These are the activations of a small neural network, seen along a few directions. Each row is one input.
Each table varies a few parts of the input and shows all the possible inputs, shuffled.
A made-up example of a description, with smaller parts first: one of 5 places around a ring, together with either a single point or one of 9 places along a line or (one of 2 separate values, together with one of 6 places along a line).
Shared parts are said once, and a part with two or three values counts as separate values.

Other details of the inputs vary at random and push rows far along three fixed directions, the same in every table; ignore that.

Rows:
row 1: [  1.9  16.6  27.3  -3.7  -5.6 -10.0   9.9  13.8  31.8  20.1  11.7 -44.7]
row 2: [  2.4 -19.7 -16.4 -14.4  -4.6  -9.1 -16.4  39.3  -9.7  12.1  33.9  46.6]
row 3: [ 17.7  15.3  -9.5  11.3  33.7  20.7 -24.2 -26.5 -29.2   3.4 -82.0   5.8]
row 4: [ 18.1 -21.0  -6.5 -10.0 -13.6 -21.6 -22.0  32.8 -10.4  14.0  32.5  44.0]
row 5: [-10.5  13.9  64.2  14.2  34.4  16.2 -22.6   9.2  23.5 -26.6 -61.1 -24.9]
row 6: [-18.3  23.2  22.1  -6.0  -0.1   6.3  18.9  22.7  31.6  17.1  10.7 -35.0]
row 7: [-10.3   0.0 -35.9  -5.9 -19.2   6.8  19.0 -33.7 -11.5  -1.8   4.3  -1.8]
row 8: [-12.2  17.8  23.9   0.2  -5.5  -0.7  15.3  22.9  13.4  -6.5  17.9 -49.5]
row 9: [ -9.6  15.1  22.3   2.6   4.3  -0.7  14.4  18.0  19.8  -3.5  21.3 -50.1]
row 10: [ 13.4   3.5  58.5  -0.6  27.1  28.2 -30.7  -1.5  32.0 -25.5 -56.1 -34.7]
row 11: [  1.3 -28.1  19.1   0.4  36.5  14.4 -59.0  30.8 -21.7 -33.1 -32.2  52.6]
row 12: [ -9.5  21.9  30.4  -1.6  -6.3  -7.0  21.0  17.6  35.1  19.1   5.6 -30.8]
row 13: [  0.3  -9.5  -4.5   1.2  24.6  35.1 -38.5 -47.6 -13.9 -21.8 -58.9  -1.3]
row 14: [ 13.3  20.0 -34.6  15.9   1.5 -11.1  33.7 -20.5 -32.8   4.5  -5.9  -5.3]
row 15: [-13.8   6.1 -34.5  -4.9 -17.3  -3.1   2.6 -28.2 -21.6  20.4   4.4 -10.0]
row 16: [-11.4   3.1 -36.8  -1.9  -8.0  -3.1   1.7 -33.0 -14.9  23.6   8.0 -10.8]
row 17: [ 18.9 -26.8 -15.9 -14.5 -12.7   2.5 -15.0  29.7  -9.0  -9.5  40.5  41.6]
row 18: [ 15.3 -23.4  -3.6   0.6 -10.1 -25.9 -14.9  31.6 -18.1  -7.8  36.5  41.6]
row 19: [-13.0   1.8 -34.0  -1.4 -13.5   9.9  22.7 -36.9  -6.4   0.8   5.9   4.1]
row 20: [-13.2   0.9 -23.1  15.7  -9.2 -18.6  20.4 -36.4 -15.2   4.9   4.6   0.5]
row 21: [-19.4   2.9 -33.8   0.6  -6.3  -0.3  11.8 -30.5 -11.8  25.2   4.3  -1.7]
row 22: [  9.6  13.0  28.4  -7.0 -20.3   0.6  19.3  11.2  30.2  -5.1  11.7 -41.9]
row 23: [  0.5 -25.0 -12.5   2.1   6.7 -10.8  -7.7  34.8 -11.9  -4.6  42.8  46.3]
row 24: [  3.8  10.6  29.0  -1.1  -9.1   3.4  28.0   8.8  40.3  -0.7  11.0 -33.8]
row 25: [ 11.5 -20.4  -7.1 -10.1 -10.5 -22.2 -14.5  34.7  -5.6  13.7  29.0  50.5]
row 26: [ -4.0   1.1 -25.3   2.5 -19.7  -3.8  24.8 -41.6  -2.5   2.4   1.4   8.1]
row 27: [-14.1   3.7 -24.2   9.9 -17.2 -21.4  18.7 -32.1 -20.3   0.0   0.7  -1.5]
row 28: [ -8.9  -3.6   6.2   9.4  24.8  14.1 -35.9 -44.1 -12.7   3.5 -71.7  10.5]
row 29: [ 25.8  14.4 -36.0   1.0  -6.2   3.5  37.8 -27.3 -21.9   4.7  -5.9  -1.4]
row 30: [ 17.8 -14.7  39.2 -14.2   6.6  11.6  -0.6  79.1  43.8 -10.3  49.1  12.4]
row 31: [ 19.4 -32.6  27.0   7.1  37.0   1.6 -65.1  19.8 -16.1 -27.9 -29.9  49.4]
row 32: [-25.7   6.3 -30.8   9.7  -5.1  -5.5  20.8 -30.2 -19.3   0.9   8.0   0.7]
row 33: [  3.0  13.6  27.6  -6.9 -17.1   0.1  26.3  13.2  35.2  -5.6   7.6 -35.4]
Description of these inputs: one of 3 separate values, together with either a single point or (one of 2 separate values, together with one of 5 places around a ring).
Changing only the choice among 3 separate values turns row 14 into row 3. The same change can be made to row 27. Which row results?
> row 25
Which other rows does row 16 become when the place on the ring of 5 takes its other values? List them by row number.
> row 2, row 6, row 15, row 21

Rows:
row 34: [-11.6  10.3  -5.4  -8.6 -22.5 -11.5   6.2   7.8  -4.7  26.7  18.1 -15.9]
row 35: [ 18.2  -2.4  -5.1   5.5 -10.9 -11.7  17.5  -7.6   4.0   3.4  27.3 -20.7]
row 36: [-10.8  -1.8  -6.0 -16.3 -39.4   8.9  21.2  -5.2  16.4 -14.5  21.7  -5.4]
row 37: [-18.2  16.4  69.1   1.6  29.3  22.4  -4.1  59.5  41.3 -10.6  -8.9 -30.8]
row 38: [ 23.3   7.3 -10.7  -3.7 -14.4  -5.4  20.7   0.8   5.2  22.0  15.4 -14.8]
row 39: [-14.8  -2.7  -2.8   3.2  -8.5 -22.5  23.2  -4.7  13.7   1.5  21.7  -7.5]
row 40: [-24.4  12.9  -9.2   3.7 -13.2  -4.6  19.4  12.8  -7.7   5.1  22.3 -11.2]
row 41: [ -2.0  -4.8 -10.7  -2.3  -7.3 -16.8   7.6  -5.2  10.0   7.0  28.7 -22.8]
row 42: [-23.8   3.0   2.8   7.0 -21.5 -21.2  10.2   0.7  -1.6   4.1  25.4 -12.8]
row 43: [ -6.3   3.6 -27.4  19.8 -11.8  -8.0  10.7 -71.5 -34.9 -12.8 -41.3  -8.2]
row 44: [-25.6  -0.6   5.0   8.1 -12.1 -17.8  16.3  -5.6   7.5   9.8  27.6  -6.4]
row 45: [-13.2   6.8 -15.1  -0.6  -2.3   3.7  10.1   5.9  -2.3  15.9  31.5 -20.5]
row 46: [ -1.2 -31.1 -22.9   2.3  18.4   6.1 -51.5 -16.6 -30.9  14.9 -23.5  71.4]
row 47: [-17.3  10.0 -11.3  -3.3 -11.0  -1.5  12.2  11.2 -12.0   9.4  26.8 -20.2]
row 48: [ 12.6  -3.4  -1.5  11.2  -7.2 -11.9  25.8 -10.4  11.1   4.0  25.9 -11.6]
row 49: [  8.7  16.9  35.5   6.2  31.5  36.0 -17.5  -6.5  -6.0 -28.4 -72.9 -40.3]
row 50: [ 20.4  19.5  71.6  -3.0   8.2   9.1   0.6  61.5  39.9 -10.5 -26.9 -31.1]
row 51: [ 12.3  14.5  32.3   8.6  40.1  41.8 -19.4 -12.1   4.1 -21.5 -68.6 -41.5]
row 52: [  2.3  13.3 -12.9   3.9   2.6   2.7  27.3  -0.2   7.0   6.9  27.1  -7.8]
row 53: [-18.9   5.9 -11.3   4.8   1.3   3.7  18.5   2.9   4.6  16.4  30.3 -11.4]
row 54: [ -3.5 -30.6 -31.7   2.3  28.5   6.2 -31.5  -8.7 -35.7 -16.7 -25.9  72.6]
row 55: [ 32.0 -26.0   0.1  -1.4   6.0  -4.8 -11.5  66.0 -17.4 -20.9  29.6  65.5]
row 56: [ -9.7   7.2  -8.5  -6.2 -11.8 -16.4  26.2   3.6  15.1  20.0   9.9  -1.5]
row 57: [  8.0  14.4 -16.8  -1.4  -1.2   3.1  18.9   2.9   0.1   6.5  28.3 -16.8]
row 58: [ 39.6 -37.6   9.7  -4.6  -0.2 -17.9 -27.7  52.1 -14.8 -17.8  36.8  54.2]
row 59: [ -6.6   7.5 -18.6  -8.3  -7.7  -5.9  19.0  12.1  -6.2   1.3  20.9 -21.3]
row 60: [ 11.7   5.6 -12.6   6.9   1.2   4.3  35.3   1.2   4.3   5.2  23.0 -10.1]
row 61: [ 11.2 -29.7 -30.3 -11.3   9.5  -3.6 -51.1  -7.0 -41.8  -0.4 -32.4  62.5]
row 62: [ 11.4  11.4  74.8   4.9  27.4  10.4 -11.8  42.2  53.9 -15.3  -3.4 -34.9]
row 63: [  0.6  -7.6 -11.9 -20.3 -29.4  18.4  12.0 -11.5  21.5  -3.1  30.8 -14.3]
row 64: [ 12.4  14.0  41.6   8.6  31.9  31.1 -17.0 -18.8  18.8  -3.6 -78.5 -28.1]
row 65: [  5.3  -0.4   2.7  10.9 -11.8 -17.7  33.1  -7.1   8.0  -2.3  20.3  -5.4]
row 66: [ 28.5 -33.0  -5.6 -18.8   8.5 -11.0 -36.9  58.0   1.8  11.3  31.4  58.2]
row 67: [ -5.0 -36.7 -17.2   3.1   9.3  -5.5 -60.7 -17.6 -49.1 -10.7 -15.1  56.4]
row 68: [-12.7  -2.8  -3.2   2.7 -10.7 -12.5   0.8  -6.1   3.9  15.2  34.6 -21.9]
row 69: [-13.0   0.8  -4.9   2.1 -17.9 -25.9  17.1   1.5   4.6  -4.3  19.5 -13.8]
row 70: [-21.3  11.3 -38.8   3.1 -11.6  -6.6   3.7 -60.4 -27.9   9.3 -51.8  -4.3]
row 71: [ -0.2  10.6  57.9  -3.7  37.5  23.2  -4.4  57.5  50.5 -12.5  -8.8 -37.8]
row 72: [-23.9  20.6  45.0   5.1  18.0  22.1 -33.0  -7.2   6.0  -3.7 -78.9 -28.5]
row 73: [ 28.3 -17.7   5.7 -10.2  -4.0 -16.8 -25.5  60.9  -6.9  -1.7  24.6  72.1]
row 74: [ -4.1   7.4   2.4   8.0 -10.3 -19.2  25.2  -8.5  10.6  -0.3  24.2  -3.1]
row 75: [-31.7  -3.3 -27.7  18.5   2.3   0.5  -7.1 -79.6 -23.0  10.9 -25.9  -9.2]
row 76: [ 12.9 -43.7   7.2 -22.8 -11.2  11.5 -19.8  42.9  16.0 -23.3  38.6  76.1]
row 77: [  0.5  15.9 -39.3   3.7  -3.2   5.8  -3.8 -71.0 -25.7  18.8 -39.9  -9.0]
row 78: [  4.8 -28.3  10.0  -8.3   4.0 -12.1 -28.0  57.5  -0.3  13.8  30.0  74.1]
row 79: [  4.1  17.3 -13.1  -3.8  -9.7  -2.5  21.2   8.2  -9.6  -0.4  23.6 -16.8]
row 80: [ -5.1  -8.9  -7.7 -15.1 -25.7  17.9  20.4 -14.9  28.5  -2.9  29.5  -5.2]
row 81: [ 8.2 13.9 -7.3 -1.4 -9.1 -7.6 21.1 -3.6 14.8 24.4 18.2 -3.3]
row 82: [  4.9  25.2  40.9  -2.3  21.5  24.0 -31.4 -11.5   4.4  -9.2 -77.5 -33.7]
row 83: [ 4.5  8.7 -8.5  6.8 -3.4 -1.3 42.5  4.7  1.2 -1.1 17.3 -4.0]
row 84: [ 39.9 -21.2  51.7  -6.9  39.0  25.0 -71.1  44.6  -8.1 -25.2 -66.7  40.0]
row 85: [ -8.1  12.4  25.9   1.1  43.4  36.6 -29.2 -10.4   9.9 -17.9 -67.2 -43.7]
row 86: [ -7.5  -5.9  -7.0   3.3  -3.8 -16.9  16.0  -8.1  16.9   7.7  27.3 -13.7]
row 87: [  9.2 -17.6 -28.6   5.9  17.1   6.4 -35.7  -6.0 -48.5 -24.0 -25.5  71.3]
row 88: [ -7.6   7.1  -9.2  -5.9 -13.8  -6.2   4.0   2.6   5.1  33.4  22.8 -16.1]
row 89: [  1.0  17.0  -3.0  -1.8 -13.8 -13.3  28.3  -0.4  11.8  18.2  12.5   2.9]
row 90: [ -5.9  -1.9  -6.9  -4.8 -15.8 -22.5   9.8   0.0   0.3   0.0  24.1 -22.7]
row 91: [  3.4  23.6  67.6   0.8  31.1  21.0   4.7  57.1  44.0 -20.5 -11.8 -27.1]
row 92: [-17.1  -3.9 -36.8 -12.8 -28.0  25.3  -2.3 -77.5 -21.9 -14.9 -33.1 -10.6]
row 93: [ 10.4   9.2  -2.6   1.3 -15.3 -11.6  36.3   1.0   9.2  16.3   8.4   0.5]
row 94: [  9.5 -33.5 -30.2  -3.3  21.6   1.7 -45.0 -15.7 -25.1   7.0 -29.3  71.0]
row 95: [ -4.7   5.9 -33.7  12.8   0.2  -0.4  -6.8 -79.4 -26.9   0.4 -27.9 -14.8]
row 96: [-27.0  10.9 -44.5   8.9  -0.1   3.8   9.8 -56.7 -35.5  -8.1 -43.0  -8.8]
row 97: [  4.9   8.1  -1.7   0.0 -17.9 -19.0  11.8  -3.8  -3.0  -1.7  26.6 -18.2]
row 98: [ -2.3  10.9   0.4   6.8 -19.8 -22.6  19.1  -2.4   1.4  -6.1  22.1  -9.4]
Changing only one part turns row 98 into row 97. The same change can be made to row 40. Which row results?
> row 47
Changing only one part turns row 39 into row 41. The same change can be made to row 54. Which row results?
> row 85
What do these inputs look like to the network?
> one of 5 places around a ring, together with either a single point or (one of 3 separate values, together with one of 4 places along a line)
Which other rows agree with row 60 in the place on the ring of 5? List them by row number.
> row 46, row 48, row 52, row 53, row 62, row 64, row 71, row 75, row 80, row 81, row 86, row 94
Which other rows does row 79 become when the place on the line of 4 takes its other values? List them by row number.
> row 47, row 49, row 59
Which other rows does row 95 become when the choice among 3 separate values takes its other values? List them by row number.
> row 57, row 77
Which other rows does row 61 become when the choice among 3 separate values takes its other values? List them by row number.
> row 59, row 90
Which other rows does row 34 become when the place on the line of 4 takes its other values? List them by row number.
> row 61, row 82, row 84

Rows:
row 99: [  1.4  -8.9  34.7 -12.9   8.0   6.4 -57.8  26.9   3.2   8.9 -28.9  18.8]
row 100: [ 36.7   2.2  13.0   1.0  41.8  28.8 -29.9  37.7 -14.7 -20.0 -22.3   9.2]
row 101: [ 39.9  -3.5 -49.7  -0.4 -25.5 -34.8  20.0   4.2 -26.1  44.9  45.3  28.1]
row 102: [-19.6 -13.4 -41.0  -4.9   1.5  20.8 -29.9 -25.7 -47.6  -7.0 -13.7  26.1]
row 103: [-14.0 -35.5 -24.7   8.1  -1.6   4.0 -23.4 -57.4  -6.9 -19.6  -8.7  41.9]
row 104: [ -7.5  -7.3  36.1  -6.6  15.5  10.0 -43.3  26.2  12.8  11.1 -32.4  32.9]
row 105: [  2.0 -20.7  23.0 -15.9  -9.2 -26.8 -24.0  54.6  28.2  28.8  62.3   8.0]
row 106: [-21.3  31.3 -32.2   5.2 -13.1  -6.8  29.8 -66.3  -7.0  34.9 -49.6 -30.2]
row 107: [-16.4   3.6  39.9  -0.2  -3.7  14.3  -8.7 -31.9  39.0 -22.7 -17.0 -64.5]
row 108: [-22.4  30.5 -46.8  -0.3  -5.9  15.2  26.4 -57.5 -29.0   2.5 -33.3 -52.6]
row 109: [-38.4  14.4 -32.8   0.5 -32.7 -31.5  44.2 -46.0  15.9  52.9  45.0 -32.5]
row 110: [ 15.1  40.3  30.9  11.5  18.0   8.1  20.6  -7.0  26.1  25.1 -48.0 -46.6]
row 111: [-12.6  16.9  31.5  -7.7 -37.3   0.6  49.2  16.6  53.4  -4.5  40.7 -39.6]
row 112: [ 60.5 -13.1  19.1  -8.9 -12.4  -9.9  18.6  54.3  17.6 -12.6  53.1  13.6]
row 113: [-28.3 -12.1 -39.2   0.9   8.8  24.4 -15.6 -26.5 -37.9  -5.0 -17.6  40.5]
row 114: [ 46.1 -13.7  33.1   5.2  26.7  20.8  -9.1  16.4  11.3 -29.9 -30.4  30.8]
row 115: [ 15.9 -16.8 -42.7  -9.8 -36.3 -22.0  41.0  -4.7  -3.6  -2.0  49.6  45.4]
row 116: [  6.0  43.8  17.4  10.3  34.0  32.7  30.4  -0.4  14.1  -6.8 -34.3 -54.0]
row 117: [-12.7  -9.1 -16.5  36.7   9.0 -44.8 -18.7 -28.4 -65.9 -26.0 -21.0  26.3]
row 118: [  7.8  -3.1   1.5 -13.1   6.0   3.1  21.4  79.7  15.1  -0.9  49.1  20.3]
row 119: [ 20.6  -6.0  25.4 -11.4  15.9   0.3 -46.8  33.7   2.5   7.5 -39.2  16.8]
row 120: [-37.6  16.2  15.9  -2.4   0.4   6.7  37.8  27.9  42.6   9.8  55.0 -57.5]
row 121: [  5.5 -21.9 -35.7 -15.0 -52.3 -19.3  14.9 -10.1 -11.9  -2.0  63.4  32.6]
row 122: [-32.1  31.5  51.0  41.2  21.3 -27.7  24.1  -1.7  -0.1 -25.1 -35.9 -50.7]
row 123: [ 19.3 -22.4 -31.8  -6.1 -12.5   1.6 -15.1 -41.0 -30.2 -22.2 -26.3  33.6]
row 124: [-14.0 -23.2  20.7  -5.1  35.2  25.9 -56.2  26.4  -1.1 -20.2  -4.8   3.3]
Changing only one part turns row 106 into row 119. The same change can be made to row 109. Which row results?
> row 105
What do these inputs look like to the network?
> one of 2 separate values, together with either a single point or (one of 3 separate values, together with one of 4 places along a line)
Which other rows does row 118 become when the choice among 3 separate values takes its other values? List them by row number.
> row 106, row 115
Which other rows does row 121 become when the place on the line of 4 takes its other values? List them by row number.
> row 107, row 112, row 123
Which other rows does row 113 become when the choice among 3 separate values takes its other values? List them by row number.
> row 104, row 111
